These are the activations of a small neural network, seen along a few directions. Each row is one input.
In each table, some parts of the input vary, and every possible input appears once, in random order.
Descriptions start from the smaller parts, as in this example, which fits no table here: line(4) and (point or ring(9) or (values(3) and ring(5))).
Shared parts are said once, and a part with two or three values counts as separate values.

Other details of the inputs shift rows strongly along two fixed directions, in all tables alike. That doesn't count.

Table:
x1: .03,.16,.07,-.15,.17,.29,.36,.15,-.08,-.35,.18,.54,.12,.03,.06
x2: -.18,.18,.04,-.12,.16,.13,.53,-.17,-.02,-.11,.40,.45,.28,-.03,.28
x3: -.02,-.16,-.06,.08,-.25,-.25,-.42,-.13,.17,.32,-.20,-.55,-.20,-.05,-.09
x4: .19,.10,.11,-.04,-.10,.41,.05,.28,-.07,-.52,-.27,.42,-.07,.10,-.10
x5: .36,.08,.10,-.04,.04,.38,.11,.56,-.17,-.54,-.28,.49,-.22,.14,-.18
x6: -.29,.14,-.32,.00,.09,-.11,.59,-.17,.06,.34,.83,.24,.41,-.24,.42
x7: -.39,.06,-.24,.03,-.10,-.19,.31,-.45,.15,.42,.61,-.06,.41,-.21,.40
x8: .21,-.02,.18,-.06,.08,.09,-.20,.26,-.08,-.26,-.31,.07,-.17,.11,-.19
x9: -.37,.14,-.19,-.06,.15,-.11,.59,-.35,.07,.28,.78,.22,.45,-.20,.46
x10: .07,.16,.09,-.16,-.06,.47,.34,.16,.03,-.49,.07,.59,.01,.05,-.02
x11: -.18,-.18,.02,.14,.14,-.26,-.31,-.44,-.10,.30,-.17,-.53,.03,.08,-.25
x12: -.03,-.12,.00,.11,-.17,-.23,-.37,-.13,.07,.23,-.18,-.42,-.06,-.02,-.04
x13: .07,-.14,-.01,.03,-.17,-.12,-.34,-.03,.14,.15,-.22,-.41,-.21,.03,-.11
x14: .54,-.09,.21,.05,-.03,.20,-.42,.68,-.18,-.47,-.77,.07,-.49,.21,-.44
x15: -.02,-.14,-.10,.18,-.23,-.27,-.40,-.09,.08,.32,-.23,-.51,-.09,-.07,.00
x16: -.04,-.09,-.18,.12,-.03,-.35,-.17,-.02,.05,.44,.13,-.39,.00,-.12,.07
x17: -.03,.02,.20,-.05,.26,.33,.14,-.14,-.23,-.42,-.13,.28,.07,.20,-.30
x18: -.08,-.08,-.14,.09,.00,-.37,-.16,-.09,.05,.45,.11,-.38,.01,-.11,.09
x19: .18,.08,.13,-.16,-.05,.41,.14,.22,.04,-.47,-.13,.39,-.12,.13,-.11
x20: -.08,.15,-.08,-.10,.14,.13,.43,.06,-.04,-.08,.39,.43,.20,-.06,.19
x21: .09,-.11,.11,.03,.01,-.23,-.40,.01,.01,.13,-.34,-.38,-.20,.05,-.11
x22: -.03,-.13,.07,.07,-.03,-.38,-.41,-.18,.05,.34,-.29,-.54,-.16,.01,-.02
Description of these inputs: values(2) and (point or line(4) or line(6)).
- Which other rows does x19 become when the values(2) part takes its other values? List them by row number. => x13
- Which other rows does x21 become when the values(2) part takes its other values? List them by row number. => x9

Table:
x23: -.37,.16,-.03,-.06,.21,.01,.61,-.36,-.04,.07,.70,.37,.52,-.13,.31
x24: -.20,-.13,-.11,.14,.00,-.17,-.10,-.37,.00,.31,.09,-.39,.09,-.03,-.12
x25: .00,.15,-.06,-.07,.14,.06,.45,.18,-.02,-.06,.41,.42,.18,-.09,.28
x26: .15,.17,-.02,-.06,.11,.40,.49,.39,-.12,-.44,.30,.71,.17,-.01,.06
x27: -.02,-.03,-.13,-.03,-.44,-.02,-.21,-.04,.31,.15,-.08,-.24,-.15,-.10,.14
x28: -.07,.18,.12,-.20,-.20,.51,.38,-.10,.15,-.49,.15,.55,.14,.04,.12
x29: .40,-.01,.21,-.02,-.04,.14,-.32,.56,-.10,-.39,-.58,.12,-.36,.13,-.23
x30: .18,-.04,.28,-.11,.21,.08,-.25,.09,-.13,-.27,-.47,.00,-.23,.22,-.31
x31: .38,-.02,.15,.00,-.05,.19,-.32,.52,-.12,-.39,-.59,.11,-.36,.16,-.27
x32: -.21,-.10,-.09,.11,.01,-.21,-.14,-.35,.00,.31,.08,-.37,.13,-.03,-.05
x33: -.01,-.09,-.21,.15,-.13,-.19,-.10,.05,.04,.31,.11,-.28,-.05,-.11,-.01
x34: .14,-.05,-.04,.01,.04,-.23,-.18,.21,.01,.19,-.09,-.19,-.19,-.02,.03
x35: -.18,-.09,.00,.04,.11,-.32,-.15,-.37,.03,.35,.00,-.41,.04,-.02,.07
x36: -.20,-.10,-.07,.10,.02,-.25,-.16,-.39,-.01,.34,-.02,-.40,.08,-.02,.00
- Describe the family of inputs behind these rows. => values(2) and (point or line(6))
- Which other rows does x26 become when the line(6) part takes its other values? List them by row number. => x25, x29, x31, x33, x34
- Which other rows does x30 become when the values(2) part takes its other values? List them by row number. => x34

Table:
x37: -.03,-.14,-.03,.08,-.10,-.13,-.31,-.18,.03,.18,-.24,-.42,-.16,.01,-.19
x38: .13,.07,.25,-.03,.02,.37,.01,.15,-.14,-.55,-.34,.37,-.01,.16,-.21
x39: -.28,.11,-.15,-.04,.19,-.01,.54,-.27,-.01,.15,.60,.22,.33,-.10,.31
x40: -.22,.11,-.11,-.05,.25,-.07,.46,-.16,-.01,.17,.69,.22,.41,-.15,.26
x41: .22,.08,.19,-.07,.23,.20,.16,.39,-.21,-.41,-.16,.43,-.09,.13,-.06
x42: .21,.08,.13,-.06,.21,.27,.15,.29,-.19,-.40,-.13,.42,-.06,.12,-.15
x43: .24,.08,.17,-.03,.20,.18,.15,.39,-.21,-.36,-.12,.42,-.10,.08,-.13
x44: .18,.05,.18,-.07,.05,.44,.05,.22,-.14,-.55,-.27,.39,-.11,.18,-.33
x45: .16,.05,.25,-.18,.11,.36,.04,.16,-.06,-.50,-.23,.35,-.13,.17,-.21
x46: -.13,-.13,.00,.04,-.09,-.22,-.29,-.32,.07,.26,-.21,-.47,-.10,.03,-.03
x47: .02,-.08,-.26,.10,-.21,-.37,-.36,.11,.14,.48,-.09,-.45,-.15,-.16,.14
x48: .06,-.09,-.20,.05,-.26,-.25,-.40,.11,.16,.33,-.21,-.41,-.23,-.10,.04
x49: .27,.08,.10,-.11,-.30,.39,.03,.35,.15,-.46,-.19,.34,-.21,.06,-.02
x50: .12,.09,.32,-.14,.09,.33,.02,.12,-.09,-.56,-.31,.38,-.04,.19,-.12
x51: .29,.02,.12,.04,.12,.26,.05,.47,-.23,-.44,-.17,.39,-.04,.12,-.22
x52: -.01,-.12,.01,.04,-.07,-.14,-.30,-.17,.03,.17,-.28,-.39,-.21,.05,-.18
x53: .11,.09,.29,-.11,.10,.35,.08,.11,-.13,-.57,-.34,.40,-.03,.19,-.09
x54: .04,-.17,-.15,.19,-.04,-.25,-.36,-.03,-.05,.30,-.17,-.47,-.06,.01,-.12
x55: -.34,.09,-.04,-.09,.10,-.01,.45,-.41,.10,.14,.67,.18,.44,-.14,.24
x56: .06,-.13,.03,.08,.07,-.40,-.37,.06,.00,.33,-.10,-.45,-.11,-.05,-.07
x57: -.01,-.15,.06,.08,-.14,-.10,-.38,-.18,.03,.10,-.36,-.41,-.19,.04,-.23
x58: .42,.06,.05,-.07,-.15,.33,.01,.65,.05,-.43,-.25,.36,-.26,.05,-.04
x59: -.24,.12,-.17,-.01,.24,-.06,.53,-.19,-.05,.18,.59,.24,.35,-.11,.35
x60: .13,.06,.27,-.05,.05,.36,.02,.13,-.14,-.55,-.33,.36,-.03,.14,-.20
x61: .00,-.14,-.15,.17,-.02,-.30,-.31,-.06,-.05,.37,-.14,-.46,-.05,-.02,-.09
x62: -.26,.19,-.22,-.05,-.16,.02,.43,-.13,.10,.13,.57,.31,.38,-.22,.49
x63: .15,.06,.36,-.14,.10,.33,-.04,.14,-.09,-.58,-.31,.36,-.01,.17,-.20
x64: -.33,.07,-.22,.04,.04,.09,.50,-.34,.04,.16,.69,.20,.42,-.14,.19
x65: .04,-.09,-.08,.09,-.47,-.21,-.40,-.02,.26,.28,-.21,-.47,-.17,-.10,.18
x66: -.35,.11,-.15,.01,.04,.06,.52,-.38,.04,.15,.65,.23,.44,-.15,.21
x67: -.06,-.09,-.10,.06,.07,-.38,-.23,-.16,.02,.45,-.05,-.45,-.06,-.02,.07
x68: .13,.10,.30,-.14,.09,.32,.02,.10,-.11,-.53,-.37,.38,-.06,.21,-.12
x69: .10,-.15,-.06,.19,-.03,-.34,-.38,.12,-.09,.32,-.23,-.45,-.15,-.02,-.14
x70: .00,-.07,-.14,.03,-.34,-.15,-.37,-.01,.17,.23,-.21,-.36,-.19,-.05,.06
x71: .14,.04,.25,-.01,.00,.42,-.01,.17,-.12,-.59,-.32,.37,.00,.17,-.23
x72: -.10,-.13,.04,.01,-.09,-.23,-.36,-.29,.11,.25,-.20,-.49,-.11,.03,-.06
x73: .10,-.06,-.17,.10,-.19,-.38,-.37,.28,.10,.40,-.16,-.36,-.24,-.16,.11
x74: .41,.08,.07,-.05,-.14,.25,.11,.73,.04,-.38,-.12,.44,-.23,-.01,.04
x75: -.30,.12,-.11,-.11,.13,.03,.52,-.35,.05,.15,.60,.24,.32,-.09,.26
x76: -.05,-.14,.00,.03,-.05,-.18,-.33,-.22,.05,.21,-.29,-.46,-.20,.07,-.10
x77: -.34,.11,-.11,-.03,.07,.00,.51,-.42,.05,.17,.61,.21,.37,-.15,.25
x78: -.01,-.11,.11,.07,-.09,-.16,-.39,-.18,.00,.10,-.40,-.37,-.13,.05,-.12
x79: .21,.05,.12,-.04,.10,.35,.04,.28,-.17,-.47,-.26,.35,-.10,.17,-.28
x80: -.36,.08,-.17,.04,.02,.09,.51,-.40,.06,.13,.70,.22,.47,-.15,.23
x81: .21,.07,.18,-.09,.15,.34,.09,.25,-.15,-.48,-.25,.38,-.16,.17,-.24
x82: -.03,-.10,-.03,.02,.01,-.27,-.29,-.17,.05,.31,-.17,-.44,-.16,.04,-.05
x83: -.10,.13,-.30,-.03,-.19,.02,.49,.05,.25,.18,.66,.22,.20,-.24,.41
x84: -.28,.11,-.13,-.07,.18,-.05,.48,-.27,.04,.19,.65,.19,.34,-.13,.29
x85: -.03,-.15,-.14,.16,.00,-.34,-.29,-.11,-.03,.39,-.09,-.49,-.06,-.06,-.05
x86: -.01,-.11,-.04,.05,.07,-.32,-.31,-.08,.02,.33,-.12,-.44,-.10,-.01,.00
x87: .24,.02,.12,-.01,.07,.39,.00,.30,-.16,-.52,-.27,.33,-.09,.20,-.30
x88: .11,-.14,-.15,.05,-.44,-.17,-.39,.05,.31,.30,-.20,-.50,-.31,-.08,.02
x89: -.22,.15,-.13,-.03,.25,-.18,.56,-.12,-.04,.28,.70,.28,.36,-.17,.39
x90: .25,.08,.24,-.10,.23,.19,.10,.42,-.16,-.41,-.13,.42,-.11,.11,-.10
x91: -.28,.10,-.11,-.07,.19,-.06,.46,-.27,.05,.18,.71,.17,.40,-.15,.23
x92: -.10,-.11,.03,.00,-.08,-.23,-.32,-.31,.09,.28,-.23,-.46,-.13,.04,-.05
x93: .01,-.15,-.09,.19,.00,-.41,-.29,.01,-.06,.41,-.08,-.47,-.09,-.09,-.05
x94: .03,-.08,-.17,.03,-.31,-.17,-.37,.04,.18,.25,-.21,-.37,-.23,-.07,.01
x95: .00,-.15,.07,-.01,-.05,-.17,-.43,-.16,.09,.17,-.25,-.47,-.17,.05,-.21
x96: -.30,.10,-.21,.02,.14,-.01,.55,-.28,-.02,.18,.71,.22,.40,-.17,.24
- The inputs of x66 and x44 match in every part but one. If x55 is changed in the same way as x66 into x44, which row does it become? => x95
- The inputs of x62 and x70 match in every part but one. If x78 is changed in the same way as x62 into x70, which row does it become? => x77
- Describe the family of inputs behind these rows. => line(6) and (values(2) or line(8))
- List by row number the other rows that have the line(6) part in common with x43. => x41, x51, x56, x69, x73, x74, x89, x90, x93
- List by row number the other rows that have the line(6) part in common with x58. => x40, x42, x47, x54, x59, x61, x67, x85, x86
- Which other rows does x65 become when the values(2) part takes its other values? List them by row number. => x62
- Which other rows does x83 become when the values(2) part takes its other values? List them by row number. => x48
